These are the activations of a small neural network, seen along a few directions. Each row is one input.
In each table, some parts of the input vary, and every possible input appears once, in random order.
Descriptions start from the smaller parts, as in this example, which fits no table here: one of 3 separate values, together with either a single point or one of 11 places along a line or (one of 4 places along a line, together with one of 8 places around a ring).
Shared parts are said once, and a part with two or three values counts as separate values.

Other details of the inputs vary at random and push rows far along two fixed directions, the same in every table; ignore that.

Table:
row 1: [ 80  -8 -19 -17  26  21 -31 -15  -4  55 -58]
row 2: [-66 -19  -5 -10  22 -11  43  19   8   5  -2]
row 3: [-76  -6  -1  -5  19  -7  48  20  13  -9   8]
row 4: [-55 -21  -8  -9   2   5   5  10   5   2  62]
row 5: [-39 -16  -7  -6  25  -1  26  32 -13 -25  75]
row 6: [-88 -31 -27 -34  39  10  18  37  10  19   0]
row 7: [-48 -20 -17 -20  32  -6  34  48 -13 -19   2]
row 8: [  4  37  45  58 -48  14  28 -40  -6 -61  21]
row 9: [ 79 -12 -38 -40  12 -16 -53  -7  19  51 -28]
row 10: [ 45   8  -3  -4  13  30 -31  -5  -8  30 -32]
row 11: [ 67  -1 -33 -40  20 -22 -42   6  20  39 -93]
row 12: [ 40   8  -4  -6 -23 -31 -13  -6  13  -7 -62]
row 13: [-45 -32 -27 -36  29  -7  24  20  11  23 -22]
row 14: [ 60  -9 -29 -41  11 -22 -54  14   2  43 -90]
row 15: [ 85  -9 -31 -41  13 -15 -74   0   4  56 -35]
row 16: [-20  28  41  40 -41 -33  17  -3 -10 -47 -11]
row 17: [-23 -31 -29 -33  29  -1   5   6  12  34  38]
row 18: [ 12  40  36  38 -37 -23 -10 -15  -2 -38  40]
row 19: [-61 -25 -23 -25  32  14  -1  20  10  23  59]
row 20: [-82 -26 -12 -16   7   1  24  27   6  -2   4]
row 21: [ 13  27  43  52 -60  16   3 -31 -16 -50  10]
row 22: [ 78  46  50  59 -70  -6  -2 -54 -15 -53 -21]
row 23: [-35  -4   7  11   3 -12  28  -5   6  -4  59]
row 24: [-54  -9  -8  -3  12   0  24   1  16  -5  66]
row 25: [ 78 -21 -38 -35  23  30 -40 -10   5  60 -61]
row 26: [ 15  47  58  70 -65  11   6 -37 -16 -70  16]
row 27: [-44 -11  15  16  -7  37  24  -6 -16 -11  32]
row 28: [ 86  -4 -26 -33  21 -17 -71   2   3  63 -36]
row 29: [-56 -27 -19 -17  50  52  36  10   2  33  26]
row 30: [ 75  66  47  55 -62 -45 -15 -42   4 -55  12]
row 31: [-18  40  39  40 -40 -29  14  -1  -3 -53 -12]
row 32: [-63 -37 -12 -14  43  51  23  16 -11  39  28]
row 33: [ 54  30  37  45 -31  10   8 -10 -33 -64   3]
Description of these inputs: one of 3 separate values, together with either a single point or (one of 2 separate values, together with one of 5 places around a ring).
Question: The inputs of row 9 and row 12 match in every part but the choice among 3 separate values. If row 23 is changed in the same way as row 9 into row 12, which row does it become?
Answer: row 2
Question: Which other rows does row 13 become when the choice among 3 separate values takes its other values? List them by row number.
Answer: row 17, row 22
Question: List by row number the other rows that have the choice among 3 separate values in common with row 25.
Answer: row 1, row 8, row 10, row 21, row 22, row 26, row 27, row 29, row 32, row 33
Question: Which other rows does row 14 become when the choice among 2 separate values takes its other values? List them by row number.
Answer: row 13

Table:
row 34: [ 77  -4 -41 -57  33 -37 -54  -6  26  68 -68]
row 35: [-106  -57  -58  -66   79   19   34   65    5   24   49]
row 36: [ 43  62  47  45 -55 -55 -20  -2 -18 -65  -6]
row 37: [ 23  17  18  33 -26 -48  13  -5   4 -45   8]
row 38: [-103    5   37   41  -17   28   81   13  -19  -89   58]
row 39: [ -2 -19 -27 -16  17  20 -18  -1  26  48 -49]
row 40: [-122    2   31   41  -38  -23   58   -2   24  -53   82]
row 41: [ 85  35  26  34 -40   7 -38 -40 -11 -11  72]
row 42: [-84 -44  -9   2  48  97  38  -9 -14  27 123]
row 43: [ 32  28  26  17 -59 -49 -24 -21  -3 -32 -15]
row 44: [ 53 -19 -24 -21  27  11  -5  10  -6  36 -65]
row 45: [ 85  61  59  62 -59 -23 -28 -17 -26 -59 -61]
row 46: [ 23 -42 -48 -66  41  29 -40  14  -1  84 -77]
row 47: [ -2 -24 -37 -49  49  24   1   1  13  67 -51]
Question: What is each input in this table made of?
Answer: one of 2 separate values, together with either a single point or one of 6 places around a ring
Question: The inputs of row 38 and row 35 match in every part but the choice among 2 separate values. If row 42 is changed in the same way as row 38 into row 35, which row does it become?
Answer: row 41
Question: Which other rows does row 40 become when the choice among 2 separate values takes its other values? List them by row number.
Answer: row 39
